These are the activations of a small neural network, seen along a few directions. Each row is one input.
Each table varies a few parts of the input and shows all the possible inputs, shuffled.
A made-up example of a description, with smaller parts first: one of 6 places along a line, together with either a single point or (one of 2 separate values, together with one of 5 places around a ring) or one of 11 places along a line.
Shared parts are said once, and a part with two or three values counts as separate values.
In the rows, zero is written as 128.

Other details of the inputs shift rows strongly along two fixed directions, in all tables alike. That doesn't count.

Rows:
r1: [108  99  79  96 129 106  76 133 101  52 176 117]
r2: [124 130 194 141 110 143 150 147 155 155  53 153]
r3: [120 111 146 148 132 121 127 126  93 137 122 125]
r4: [111 129 111 133 139 113  95 176  74  89 129 180]
r5: [113 133 187 120 112 152 168 145 148 151  42 142]
r6: [128 121 137 124 128 104  63 159 102  85 130 175]
r7: [142 123 165 150 123 128 149 123 110 193  67 123]
r8: [145 131 136 130 150 120 144 132 117 149 100 152]
r9: [118 104  98 121 173  94  87 130  93  52 200 141]
r10: [120 142  74 142 114 142 160  59 154 155 182  85]
r11: [141 144 120 147 124 122 132 138 104 152 101 152]
r12: [122 107  73 108 159 104  73 124 115  64 200 151]
r13: [141 141  90 143 104 135 146 104 153 108 138 119]
r14: [151 180 195 124 155 186 149 191 134 192  56 111]
r15: [ 92  95  88 104 132 112  90 134  94  44 187 116]
r16: [ 87 123 117  92 126 126 105 166  92  66 130 164]
r17: [112 137 115 126 118 143 160  77 148 162 148 103]
r18: [132 136 142 128 133 115 113 156  90 130  96 172]
r19: [ 98 114 101 114 157 127  98 167 108  94 135 177]
r20: [126 137 147 143 129 126 140 132 100 146 111 149]
r21: [112 138 105 109 123 139 124 140 132 156  97 148]
r22: [ 95 130 170  89 159  82  83 227 113  70 143 146]
r23: [165 140 107 169 100 127 148  54 176 126 175  95]
r24: [107 116 143 118 150 104  82 171  71  84 127 174]
r25: [124 108 152 151 115 132 125 130 143 111 118 129]
r26: [136 129 137 151 127  99 161 100 167 148 202  32]
r27: [149 148  97 183  98 129 151  59 149 145 185  97]
r28: [146 139 105 163 138 132 176  84 134 161 146 111]
r29: [131 153 196  86 187 161  73 246  99 115  69 143]
r30: [128 129 150 148 117 118 115 112 125 125 139 137]
r31: [130 129 140 149 112 132 132 127 148 105 130 146]
r32: [147 143 116 175 102 126 149  52 149 141 189  98]
r33: [ 93  93 114  83 145 117  66 175 101  98 117 158]
r34: [125 151 123 120  96 150 169 125 136 175  64 125]
r35: [159 122 113 175 103 117 128  52 147 151 177  79]
r36: [122 168 167 135 117 129 182 197 148 188  70 126]
r37: [129 121 178 163 105 139 147 119 129 180  81 127]
r38: [138 126  94 130 154 109 112 153 104 107 128 167]
r39: [159 137 189  72 111 150 160 155 146 202  58 120]
r40: [145 146 125 156 105 128 126 129 129 150 106 151]
r41: [131 126 129 138 150 125 147 121 115 132 134 141]
r42: [106 118  68  92 142 106  66 126 111  64 194 144]
r43: [119 164 200 124 122 125 180 186 151 186  73 123]
r44: [143 132 133 138 134 107 116 113 105 135 129 130]
r45: [148 121 101 135 141 119 143  46 164 158 179  81]
r46: [163 134 117 163 104 121 138  51 179 127 173  85]
r47: [ 97 136 178  98 112 149 167 141 125 165  44 135]
r48: [138 132 124  71 116 144 116 218 105 125  92 180]
r49: [ 86 106  89  91 152 106  69 129 107  54 200 135]
r50: [121 109 183 138 149 139 167 150 113 188  46 140]
r51: [152 133 163 132 147 126 165 113 134 190  73 127]
r52: [128 130 186 100 176 164  79 244  94 124  72 129]
r53: [136 112 120 134 111 133 136 102 148 114 125 101]
r54: [109 130 142  81 119 126 117 150 115 121  75 144]
r55: [132 151  65 116 183 142  34 217  86  15 219 132]
r56: [137 102 118 134 140 126 137  87 149 169 136  97]
r57: [118 147  98 135  96 147 180  85 141 149 134  96]
r58: [137 118 179 144 107 143 137 148 147 164  46 145]
r59: [154 111 125 150 146 117 150  88 131 165 131  94]
r60: [129 101 106 152 141 132 152  54 153 155 184  71]
r61: [110 122  71  94 126 106  80 129 102  42 188 138]
r62: [122 121  84 148 122 114  84 142 127  37 189 156]
r63: [136 137 121 127 111 134 138 116 148 103 120 134]
r64: [144 138 131 149 111 120 113 116 126 128 135 149]
r65: [128 126 118 141 137 140 161  76 151 161 155 109]
r66: [173 108 112 106 105 133 150  79 152 156 194  47]
r67: [130 131 147 114 116 133 129 134 145 118  83 138]
r68: [148 139 109 155 107 129 124 124 151 114 128 143]
r69: [178 141 101 105 100 138 162  74 156 150 198  75]
r70: [138 138 105 154 103 139 176  56 168 114 177  83]
r71: [ 93 102 126 113 131 135 122 121 124 139 131 113]
r72: [110 126 136  89 133 127 110 133 132 152  94 139]
r73: [ 96 100 131  99 167 117  88 160 107  90 136 167]
r74: [127 134 138 123 136 146 150 149 138 192  53 165]
r75: [134 114 112 158 108 138 168  59 162 118 173  63]
r76: [109 135 128 129 112 143 140 167 130 101  89 163]
Each input here is: one of 4 places along a line, together with either one of 3 separate values or (one of 2 separate values, together with one of 8 places around a ring).
Question: Changing only the place on the line of 4 turns r56 into r12. The same change can be made to r75. Which row results?
Answer: r70
Question: Change only the choice among 2 separate values in r44. List by row number the other rows that result.
Answer: r24
Question: Change only the place on the line of 4 in r48. List by row number the other rows that result.
Answer: r39, r66, r69
Question: Change only the choice among 3 separate values in r66. List by row number the other rows that result.
Answer: r26, r52

Rows:
r77: [120 139 146 104 127 139 144 160 125 165  81 146]
r78: [ 97 107 142 121 117 121 105 166  99 106  56 218]
r79: [110 111 149  92 139 126 108 168 104 133  83 158]
r80: [116 111 157 115 145 133 123 151 116 144  84 147]
r81: [147 134 125 146 140 140 153  90 141 174 140  89]
r82: [134 130 141 156 126 129 162  82 149 162 137  87]
r83: [120 133  93 116 133 125 116 138 123  82 172 124]
r84: [125 135 138 130 106 144 179  96 159 167 108  96]
r85: [149 136 114 134 133 119 101 138 126  92 166 127]
r86: [128 130 112 141 148 118 109 132 116 100 168 121]
r87: [111 114 103 106 126 113 117 114 126 104 163 120]
r88: [142 137 117 146 135 113 110 130 122  98 179 118]
r89: [132 123 131 142 124 112 119 115 130 104 164 115]
r90: [143 131 150 136 114 131 141 118 147 148 112 115]
r91: [143 151 137 135 116 155 152 121 151 156 110 109]
r92: [134 132 130 133 110 144 145 102 156 139 129  99]
r93: [127 129 143 104 139 135 125 158 111 156  86 144]
r94: [125 122  76 145 127 109  95 125 105  73 165 170]
Question: Describe the family of inputs behind these rows.
Answer: one of 2 separate values, together with either a single point or one of 8 places around a ring
Question: Changing only the choice among 2 separate values turns r87 into r77. The same change can be made to r92. Which row results?
Answer: r91
Question: Change only the choice among 2 separate values in r81. List by row number the other rows that result.
Answer: r80
